A small network was shown many inputs. Here are its activations along a few directions, one row for each input.
Each table varies a few parts of the input and shows all the possible inputs, shuffled.
Descriptions start from the smaller parts, as in this example, which fits no table here: one of 3 separate values, together with either a single point or one of 9 places around a ring or (one of 4 places along a line, together with one of 5 places around a ring).
Shared parts are said once, and a part with two or three values counts as separate values.

Rows:
r1: -12  33 -18 -22  -5 -17 -24   1  -7  24   6  -9  20  25  -7
r2:  28 -16  40  18   9  23  -9  21  -1  20 -49   5   4 -24 -14
r3:  -2   9  -3   2  -2  -7  10 -42  16   6   9   1  -2   8 -10
r4:  25 -25  38  25  16  14  -8  27  -6  -2 -41   6  -7 -36 -11
r5:  14 -29  22  14   7  34   0  43 -23  -3 -29   6  -3 -26   2
r6: -22  -8   4  15 -18  18  19 -26   1   3  20  -5  -9  16  14
r7:  22 -27  22  24  14  16  -3  39 -15  -4 -31   6 -12 -37   1
r8:  27  -8  33  21   5  21  -9  21  -9  24 -49   6   0 -25 -13
r9: -14  13  -2   4 -14  13   5 -34  15  15  16   3   6  14  -4
r10:  -9 -10 -14   1   4 -14  16 -20  12 -23  24   0 -14  -3   7
r11: -18   1  -9   2 -12  16  15 -19   7  -3  23  -1   3  18   5
r12:  -6  29 -19 -21 -13  -8 -15  -9   6  18   6  -4  17  23  -6
r13: -18  15 -27 -27   3 -23 -12  19 -16 -12  19 -12   6  16  12
r14:   0  -2  -6   5   3 -23  12 -33  14 -13  17   4  -9  -5  -4
r15: -13  20 -23 -23 -10  -2  -9   5  -1  -3  16  -4  13  27   7
r16:  -1  29 -19 -25   6 -37 -19  -6  -6  15   0 -12  13  18 -12
r17:  28 -24  27  20  16  10  -3  26 -14   2 -37  12  -3 -36 -10
r18: -18  23 -23 -25  -1 -13 -17  16 -14   5  14 -11  16  28   4
r19: -10  13 -26 -26  -3 -13  -4  10  -4 -19  23  -6   3  15  13
r20:  -7  23  -9 -10 -10   9  -1 -16  15  13  12   7  13  17  -6
r21:  -5   1  12  16  -6  -3  13 -46   8  12  11  -1 -15   6   1
r22:  13 -23  24  16  -2  43  -2  37 -19  13 -37   7   7 -14  -6
r23:  13 -31  32  20   6  37  -3  44 -14  -6 -34  -1  -6 -26   0
r24:  -5  -1 -21 -13   6 -18  12  -4  11 -26  20   4  -7   0   5
r25:   4   6 -13  -9   5 -26   8 -17  14 -16  12   8  -2  -2  -5
r26:   6  28 -16 -22   1 -25 -14 -16   6   8   5  -4   9  17  -9
r27: -11 -19  -1  14  -2 -10  20 -26   5 -16  22  -3 -25  -5  14
r28: -14  11 -17 -13 -11  11   9  -2   7  -5  18   3  10  22   2
r29:  20 -13  38  19  -3  39 -13  28   0  28 -45   6  12 -18  -8
r30:  -1  17 -21 -20  11 -51 -15   1  -6  -5   8  -8   5   4  -6
r31:   3  20  -9 -12   1  -9   3 -25  15   3   8   7   5  12 -12
r32:  15 -24  35  19   0  44  -6  40  -9  12 -38   5   7 -14  -1
r33:  18  -7  29  22  -9  35 -10  27  -9  33 -45   4   9 -17 -10
r34:  23 -36  28  19  18  16  -1  39  -4  -8 -34   2  -8 -38   1
r35:  -3   6 -29 -23   7 -33  -4   4   3 -22  18  -5  -3   5   7
r36: -20 -13   2  12 -12   9  21 -21  -1 -14  26  -4 -19   4  21
r37: -12   6 -18 -15  -3   2  12   2   5 -22  25   3   0  10  11
r38:  -2  -9   8  19   0 -18  15 -37   7  -7  18   2 -21  -7   6
r39: -10  10 -27 -23  15 -42 -13  15 -10 -15  18 -10  -1   5   6
r40: -17  -5 -13  -1  -7   5  19 -15   5 -20  27  -3  -7   7  11
r41: -17   4  10  17 -19  15  10 -40   8  21  14   0  -7  13   5
r42:   7  14 -20 -18   6 -41  -8  -9   6 -11  10  -1   2   3  -3
Describe the family of inputs behind these rows.
> one of 6 places around a ring, together with either one of 2 separate values or one of 5 places along a line
The inputs of r10 and r11 match in every part but the place on the ring of 6. If r27 is changed in the same way as r10 into r11, which row does it become?
> r6
The inputs of r4 and r23 match in every part but the place on the ring of 6. If r17 is changed in the same way as r4 into r23, which row does it become?
> r5
Start at r18 and move only the place on the ring of 6, one step at a time. The first step leads to r13. Which rows follow, in order?
> r39, r30, r16, r1
Which other rows does r9 become when the place on the line of 5 takes its other values? List them by row number.
> r1, r12, r20, r41

Rows:
r43:  -2 -10  37  37  -9  27   2 -24   4  27 -13  -1  -8  -4  -5
r44: -12 -22 -12  -2  -1  26  25  18   5 -39  18   6  -7  -3  15
r45: -23  12   0   8 -11 -20   3 -44   5  12  29 -14 -14  19  12
r46:  22 -13  24   9  15  -9 -20  33 -10   2 -36  -5  -5 -26  -6
r47:  -4  -6   6  15  -5  10  26 -41  31 -15  20  11 -11  -2  -2
r48:  13  27 -12 -19  -4   0 -10   4   5  15  -8  14  24   8 -12
r49:  -5  26   0  -6 -19  17  -4 -30  24  25   6   4  15  25  -9
r50:  11 -10  -4   0   4   1  24 -18  15 -25   9  14 -10 -11  -3
r51:  -4   5 -12 -13  19 -50 -22  13 -13  -8   4 -19  -4  -2   1
r52: -11   5 -18  -3   6 -37  -3 -12 -16   7  16 -11  -6   3   5
r53: -37  -7 -17  -6  -2  -2   1  17 -25  -9  30 -22  -4  20  24
r54:  18  25  -9 -28   8 -16 -28  28   6   0 -17   4  20   4 -15
r55:  -7 -26  22  18  -8  43   0  38 -24   4 -17  -6  -5  -9  15
r56:  12 -15  28  21   0  17   1   0 -12  20 -26   0  -6 -12  -6
r57: -17  14 -17 -21 -12  35  -6  30  -4   6   1  -2  26  25   1
r58: -14   7 -11  -4   2 -30   0 -21 -14   5  18 -12  -9  12   7
r59:  16 -11 -10   1   5  -8  21  -9  16 -26   7  18  -7 -20  -1
r60:  18 -16  24  22   2   8  -2  10 -13  19 -29   6  -4 -24  -4
r61:  21 -11  -7 -11  19 -22   0  15  15 -37  -4   8  -8 -23  -3
r62:   7  26 -10 -19  -7   8  -7  -5   6  17  -7   7  22  19 -14
The inputs of r59 and r60 match in every part but one. If r61 is changed in the same way as r59 into r60, which row does it become?
> r46
Describe the family of inputs behind these rows.
> one of 4 separate values, together with either a single point or one of 4 places along a line
Which other rows does r58 become when the choice among 4 separate values takes its other values? List them by row number.
> r50, r56, r62
Which other rows does r48 become when the place on the line of 4 takes its other values? List them by row number.
> r49, r54, r62
Which other rows does r49 become when the choice among 4 separate values takes its other values? List them by row number.
> r43, r45, r47

Rows:
r63:  23   3   3  -9  13  -5 -15  24  13  -4 -22  10  10 -16 -14
r64:   9 -25  34  37   1   9   9 -15   4  -1 -12   2 -21 -24   3
r65:   0 -10  24   6   1  38 -13  39 -12   7 -24  -4   4   0   2
r66:   0  18 -25 -24   1 -31  -9   3  -2  -7  14   0   0   7   9
r67:  15 -20  11  12   6  25  11  27 -23   3 -26  11   3 -21  -7
r68: -10  14   4   9  -9  -2  -5 -24   7  29   6   0   7  10  -4
r69:   0  19 -19 -17  -1 -26 -18   6  -8   3   5  -5   8   7   0
r70:  18 -19   4   8   6  13   1  39 -22   1 -27   9   5 -28  -2
r71:  -2 -10  28  20 -13  47  -5  18   1  15 -17   1   1   1   8
r72: -13   8 -10   0 -15  -4  15 -33  13  -7  32   4  -3  17   9
r73:   5  -8  18   4  -1  24 -21  50 -11   3 -27  -7   7  -7   5
r74:  -8  17  -2  -6   4 -17 -13  -5  -6  16   0  -7  12  12 -10
r75: -11   5 -19 -13  -6 -14  13 -22   5 -13  25  -6  -3  19   6
r76: -12   8 -20 -16   3 -17   7 -12   1 -18  29   1  -2  19   7
r77:  13 -28  30  24  19  -2   3   5  -8  -9 -17  -1 -23 -28  -1
r78: -23   1 -13   3 -12   0  20 -28  18 -17  37   0  -6  10   9
r79:  20   6  11  -5  11   8  -5   8  12  -5 -21  10  11  -8 -23
r80:  11 -20  17  24  -7  36  16   6 -10  14 -19  18   0 -19   1
r81:  -6  16 -17 -17  -8 -16   7 -22   1  -1  15  -7  -1  18   2
r82:  15 -23  10  13   1  28  14  19 -19   8 -28   7   2 -20  -5
r83:  15   3  16  11  -4  22   2 -12  25   8 -14  16   5  -7 -12
r84:  -5   8 -28 -20   3 -29  -4   3   2 -20  23   0  -2   9  13
r85:  -6  19 -17 -20   1 -19   1 -13  -3  -4  18   0   0  17   4
r86:  17 -25  22  20  15 -16  -6  18  -8 -14 -19  -5 -19 -33   2
r87: -21   0 -23 -12   7 -11  13  -7   8 -28  34  -4  -5  10   8
r88:  20  -1   9  -2   8  13  -2   1  19   4 -24   7   7  -9 -19
r89:  -8  13  -2  -4  -2 -13  -8 -13  -2  22  -3 -11  10  13  -9
r90:  -9  15  -4   2 -14   1  -1 -29   5  21  14   3   4  14   1
r91:  12 -32  28  26  12   2   8  -2  -3  -4 -19  -4 -25 -27   0
r92:   0 -12  24   9  -7  40 -10  30  -9  10 -27  -9   4   1   1
r93:  -6  13 -13 -11  -4  -7  -5 -17  -3  16   6  -8   4  16  -3
r94: -14   0 -31 -16   6 -25   2   7   8 -30  29  -4  -5   1  13
r95:  -2  17  -9 -10   4 -28 -21  10  -5  12  -3  -8  11   4  -4
r96:  -7  20 -11 -13  -1 -14  -9 -11  -9   7   9  -5   8  16  -6
r97:  -8  18  -8  -3 -18  -5  11 -34  10   5  22   3  -2  16   5
r98: -22  -5 -23 -10   0  -8  17 -15  12 -22  30  -8  -6  10   9
The inputs of r63 and r79 match in every part but one. If r84 is changed in the same way as r63 into r79, which row does it become?
> r76
Describe the family of inputs behind these rows.
> one of 4 places along a line, together with either one of 4 separate values or one of 5 places along a line

Rows:
r99: -21 -22  16  21 -14  19  19  -8  -6  -4   8 -12 -19   9  20
r100:  27 -11  18  15  13  -6  -6  12   6  -6 -21  12  -1 -23 -14
r101:  10 -10   3  -5   4  26   6  32   2 -15  -7  12   8 -15   8
r102:   8  11 -10 -10   7 -52  -8 -14   8 -11   7  -5  -3  -9  -1
r103:   4  17   7   2 -11   6   2 -37   9  35  -4  11   9  16 -15
r104: -11 -10   5  -5   9  -3 -17  30 -29   5 -11 -18  -4  -4   4
r105: -19  -5 -10  -4  -1  -5  17 -28  20 -27  38   1 -20  11  12
r106: -13  10   7   3 -20  38  10 -27  13  13  14   1   6  20  -1
r107:   0 -16  12  21   0  -4   6 -21 -18  17   0  -5 -17  -7   6
r108: -14  13 -37 -21   1 -14   5   8   3 -25  31  -2   1   9  14
r109:  14 -14   5  -5  20   7  -5  35  -2 -12 -26   4  10 -20 -13
r110:   1  11 -30 -33  19 -30  -9  12  -5 -22   8 -10   3   4  -3
r111:  24 -18  11  16   3   9  13 -11   8  -4 -18  19  -7 -24 -14
r112:  11  29  12  -2  -4 -13 -24 -10  11  35 -12  -1  14  14 -14
r113: -10  25 -16 -12 -23  27  -6  16  -1  15   3  -1  27  24   1
r114:   3  -6  18  18   9 -18 -19   3 -18  12 -12 -11 -15 -13   7
r115:  -2  20 -10 -20  -1   7 -23  17  -4  21 -18  -5  26  23 -15
r116:   8 -22  14  16  -5  30  19  -3  17 -21  -8  12  -8 -12   2
r117: -20 -11   0   5 -12  12  -1  30 -26  -1   6  -6  -1   3  22
r118:  -3   9 -15  -1   6 -36  19 -36  12  -6  21   3 -10  -5  -5
Describe the family of inputs behind these rows.
> one of 4 separate values, together with one of 5 places around a ring
The inputs of r104 and r99 match in every part but the place on the ring of 5. If r115 is changed in the same way as r104 into r99, which row does it become?
> r106
Which other rows does r103 become when the choice among 4 separate values takes its other values? List them by row number.
> r107, r111, r118

Rows:
r119: -18  -2  -2  -6  10 -16  -9  18   0 -29  21 -13 -14   1  22
r120: -11 -37  22  40 -13  35  28 -28  -3  17  -9  -2 -17 -21   2
r121:  18  17  -6  -8   0   0  -4  -5  33   6  -9  17  14 -11 -18
r122:  15  21  10   0   0 -16 -14 -19  26   2 -13   4  10  -1 -18
r123: -19   0  10  16  -8  -3  -2 -32   2  16  20 -13 -12  20   8
r124:  13   7  -5 -19   3  25   6   3  25  -4  -7  14  21  -1 -17
r125:  20 -10  31  19  12  22  -7  34 -47  22 -37   0  -7 -20  -7
r126:  33 -24  43  22   1  40  -5  13  17   2 -42  16 -11 -23  -6
r127:  -4  11  19   5   5   0 -28  -2  21   1  -5  -8   5  13 -19
r128:  12   3 -10  -6   9 -51  -1 -21   4 -21  10 -11 -11 -14   8
r129:   2   6   2 -11  -8  29   0  18  20 -10  -5  -3  15  15  -6
r130: -26   5   7  10 -18  12   3 -17   2   6  21  -7  -7  18  23
r131:   2 -10 -34 -18   8  -5  16   4   1 -39  17  17   4 -15   4
r132: -10  -9 -17 -16   2   3  11  22  -7 -40  19  -2  -7  10  12
r133:  -2   7   2  11 -11 -16  14 -50   4  17  13  -4  -8   9   4
r134:  -9  -2 -14  -2 -14  20  28 -30   1   3  22  18   5   8   0
r135: -14   9  -2 -12  -3  -2 -21  30 -18  18  -7 -16   7   8  10
r136:  11   6 -24 -14   1   3  -4  20 -22  12 -10  11  25   4  -3
r137:  -6   3 -14 -17  -6  12  -4  35 -22  12  -8  -9  12  16   3
r138: -23  -2  -8   2 -28  25  19 -10   2  -2  20   3   0  18  16
r139:  12   1 -29  -8  11 -34   8  -8   8 -22  13  12  -6 -20   3
r140:  -8  -8  -2  -1  13 -36 -17   1   6 -19  18 -21 -18  -2  12
r141:  -9   4   2  -9   4 -15 -30  14 -22  23  -7 -18   4   8  -6
r142:  12  16 -18 -11   6 -18  -6  12 -20  24 -15  11  14   1 -11
r143:  -9  14  16  -2   1  15 -14  14  23  -3  -7  -9   8  13  -5
r144:  14 -46  33  37  30   1  26  25 -13 -31 -16   4 -31 -36   2
r145:  -1   9 -11   8 -12  -3  24 -38   6  16  20  17  -4   3  -1
r146:   6  14  -3 -12   5 -30 -14  -2 -24  24 -17  -6   8   1 -12
Describe the family of inputs behind these rows.
> one of 4 separate values, together with either a single point or one of 6 places around a ring
The inputs of r123 and r127 match in every part but the choice among 4 separate values. If r145 is changed in the same way as r123 into r127, which row does it become?
> r121
List by row number the other rows that have the choice among 4 separate values in common with r137.
> r125, r135, r136, r141, r142, r146
